A small network was shown many inputs. Here are its activations along a few directions, one row for each input.
In each table, some parts of the input vary, and every possible input appears once, in random order.
Descriptions start from the smaller parts, as in this example, which fits no table here: one of 4 places along a line, together with either a single point or one of 9 places around a ring or (one of 3 separate values, together with one of 5 places around a ring).
Shared parts are said once, and a part with two or three values counts as separate values.

Rows:
r1: 10; 11; 7; 13; 9; -20; 26; 13; 13; -4; -2; -2
r2: -4; -29; -39; -31; -12; 1; -7; -3; -17; 19; 6; 5
r3: 4; -11; 10; -14; -13; 7; -22; 10; 25; 11; 14; 29
r4: -26; 25; 10; 1; 44; -32; 60; -29; -61; -11; -33; -53
r5: 9; -21; -28; -17; -26; 4; -3; 5; 1; 17; 16; 10
r6: -1; 33; 34; 33; 35; 5; -8; 38; 43; 2; -36; -1
r7: 10; -28; -1; -7; -39; 34; -66; -7; 34; -6; 47; 46
r8: 13; 1; 18; 11; -31; 61; -95; 26; 60; 3; 10; 51
r9: -4; 34; 24; 21; 20; -31; 70; -21; -42; -13; -22; -47
r10: -2; 10; 19; 12; 25; -18; 15; 9; 18; -4; -4; 0
r11: 3; 42; 49; 28; 15; -32; 65; -12; -20; -20; -23; -31
r12: -10; 40; 63; 27; 32; -29; 53; -16; -16; -20; -25; -29
r13: -6; 63; 79; 51; 44; -6; 29; 16; 9; -15; -59; -31
r14: 4; -46; -52; -30; -39; 27; -50; -18; -11; 1; 38; 19
r15: -4; -47; -54; -38; -26; 27; -52; -20; -10; 3; 35; 20
r16: -18; 26; 12; 8; 33; -33; 65; -28; -61; -12; -31; -53
r17: -12; -30; -41; -38; -1; 3; -10; -5; -17; 20; 3; 5
r18: 6; 14; 26; 7; -6; 31; -49; 41; 50; 18; -21; 31
r19: 21; -27; -16; -5; -56; 31; -52; -1; 30; -6; 49; 41
r20: -11; -5; -28; -4; 26; -22; 28; -3; -25; 3; -11; -22
r21: 16; -10; -3; -11; -30; 4; -9; 15; 21; 11; 16; 25
r22: 3; 2; -17; 8; 13; -20; 32; 4; -7; 2; -2; -16
r23: -18; -6; -30; -11; 37; -21; 24; -5; -25; 4; -13; -22
r24: 16; -38; -41; -13; -52; 29; -45; -9; 8; -1; 48; 25
Q: Changing only one part turns r1 into r19. The same change can be made to r22. Which row results?
A: r24
Q: What do these inputs look like to the network?
A: one of 4 places along a line, together with either a single point or one of 5 places along a line
Q: Change only the place on the line of 4 in r7. List by row number the other rows that result.
A: r3, r10, r12

Rows:
r25: -22; -29; -66; -37; 17; -11; 6; -2; -38; 20; -13; -10
r26: 2; 36; 32; 27; 33; -31; 51; 8; 5; -9; -25; -20
r27: 16; -21; -8; 2; -26; 18; -42; 22; 46; 7; 27; 37
r28: 7; -4; 4; -7; -39; 50; -64; 0; 21; 1; 9; 31
r29: -16; -34; -50; -45; 20; 21; -58; 31; 27; 38; -8; 31
r30: -17; 40; 57; 17; 21; -1; 22; -9; -22; -12; -37; -27
r31: 7; 39; 44; 10; 7; -31; 57; 14; -6; 1; -32; -18
r32: 13; -16; -13; 8; -19; 21; -51; 21; 41; -3; 31; 32
r33: 12; -13; -1; 3; -22; 36; -64; 7; 33; -8; 17; 32
r34: 4; -16; -25; -1; -6; -10; 18; -25; -16; -21; 35; -10
r35: 8; -18; -20; -7; -16; -16; 24; -20; -13; -13; 28; -5
r36: -5; 39; 28; 37; 42; -28; 44; 3; 2; -14; -19; -23
r37: -3; -5; -1; -11; -25; 11; -4; -40; -42; -8; 20; -10
r38: -11; 33; 49; 32; 38; -13; 28; -8; -10; -18; -32; -26
r39: 15; -14; -9; -17; -36; -14; 30; -17; -27; 7; 22; 1
r40: -25; 15; -17; 0; 70; -19; 32; 28; -15; 25; -64; -44
r41: -4; -14; -6; -1; -11; -4; -1; -37; -26; -20; 23; -13
r42: 18; -17; 2; -11; -48; 23; -29; 23; 39; 25; 19; 40
Q: What do these inputs look like to the network?
A: one of 3 separate values, together with either a single point or one of 5 places along a line
Q: Changing only the choice among 3 separate values turns r29 into r40. The same change can be made to r32. Which row results?
A: r36
Q: List by row number the other rows that have the choice among 3 separate values in common with r35.
A: r25, r34, r37, r39, r41
Q: Change only the choice among 3 separate values in r31. List by row number the other rows that result.
A: r39, r42

Rows:
r43: -7; 18; 30; 14; 10; 17; -15; 0; 3; -3; -17; -7
r44: 2; -55; -57; -42; -34; 44; -92; 8; 27; 19; 39; 54
r45: -3; 0; -6; -1; -10; 6; 4; -24; -29; -10; 6; -15
r46: 12; -45; -36; -20; -38; 54; -97; 26; 56; 23; 29; 56
r47: 1; -4; -7; -16; -26; 6; 7; -17; -32; 3; 0; -8
r48: -6; 0; -8; 12; 7; -4; 13; -23; -27; -18; 4; -23
r49: 12; -1; 20; -6; -33; -5; 18; -13; -10; -1; 14; 5
r50: 6; 3; 2; 3; 12; -41; 62; 6; -6; 10; -2; -16
r51: 8; 3; 21; 10; -17; -5; 14; -20; -7; -14; 20; -3
r52: 6; 7; 7; 13; 11; -30; 40; -7; -4; -15; 9; -13
r53: -19; 6; 5; 7; 30; -1; 0; -18; -20; -14; -12; -19
r54: -19; 9; -6; -3; 41; -16; 16; -7; -19; -7; -22; -20
r55: 7; 24; 32; 18; -6; 4; 2; 1; 10; -10; -2; 4
r56: -5; 0; -25; -7; 19; -30; 50; 1; -27; 14; -16; -28
r57: 5; 4; 18; 22; 1; -16; 23; -19; -4; -23; 19; -11
r58: 13; -58; -69; -36; -56; 38; -76; 3; 18; 14; 54; 48
r59: -12; 1; 6; -22; -3; 9; -6; -12; -25; 6; -16; -3
r60: -16; 5; 7; -6; 12; 9; -9; -20; -22; -6; -9; -10
r61: -3; 13; 29; -1; -6; 16; -11; 7; 0; 10; -24; 0
r62: -5; 3; -20; 2; 18; -18; 29; -12; -26; -10; -6; -26
r63: -9; 22; 16; 17; 39; -9; 11; 14; 5; -4; -30; -18
r64: 4; 23; 13; 11; 22; -33; 51; 28; 10; 13; -27; -9
r65: -10; 18; 11; 8; 39; -21; 34; 28; 3; 20; -41; -21
r66: -10; 19; 27; 27; 28; 6; -6; 2; 5; -11; -20; -16
r67: -19; 6; -11; -13; 42; -28; 38; 7; -21; 17; -33; -23
r68: 23; -58; -44; -26; -62; 30; -66; 8; 45; 10; 70; 59
r69: 5; 28; 18; 21; 22; -21; 28; 14; 12; -12; -16; -6
r70: 4; 25; 29; 30; 12; -7; 10; 2; 12; -18; -5; -4
r71: 11; 20; 31; 2; -22; 3; 6; 8; 7; 3; -9; 11
r72: 26; -39; -34; -18; -54; 42; -78; 28; 64; 15; 47; 64
Q: What do these inputs look like to the network?
A: one of 5 places around a ring, together with either a single point or one of 5 places along a line
Q: Changing only the place on the ring of 5 turns r71 into r47. The same change can be made to r70. Which row results?
A: r48
Q: List by row number the other rows that have the place on the ring of 5 in common with r68.
A: r49, r50, r51, r52, r57
Q: A walk changes only the place on the line of 5. It starts at r59 and steps to r60. List the rest of the walk in order.
A: r53, r54, r67

Rows:
r73: 9; -7; 3; 3; -20; 19; -33; 6; 23; -1; 16; 22
r74: 9; -24; -14; -14; -23; 35; -66; 26; 47; 17; 16; 44
r75: 9; -2; 8; 7; -19; 15; -22; 0; 16; -7; 16; 15
r76: -12; -15; -27; -15; 10; -13; 16; -26; -35; -5; 10; -17
r77: 9; -12; -3; -2; -21; 24; -43; 13; 31; 5; 16; 30
r78: -9; 48; 34; 35; 65; -58; 94; 11; -16; -8; -48; -50
r79: 9; -18; -9; -8; -22; 30; -54; 20; 39; 11; 16; 37
r80: 5; -6; -6; -13; -15; -13; 22; -7; -14; 4; 8; -1
r81: -24; 79; 82; 45; 75; -39; 84; -4; -36; -17; -81; -67
r82: -12; -25; -44; -23; 5; 5; -13; -13; -25; 5; 4; -7
r83: -2; -19; -34; -23; -7; 1; -3; 2; -11; 17; 3; 3
r84: 0; -4; -4; -2; -7; -15; 29; -21; -28; -7; 10; -17
r85: 10; 3; 14; 11; -18; 10; -12; -7; 9; -13; 16; 9
Q: What do these inputs look like to the network?
A: either one of 2 separate values or one of 5 places around a ring or one of 6 places along a line
Q: Which of the alternatives is r81?
A: one of 2 separate values
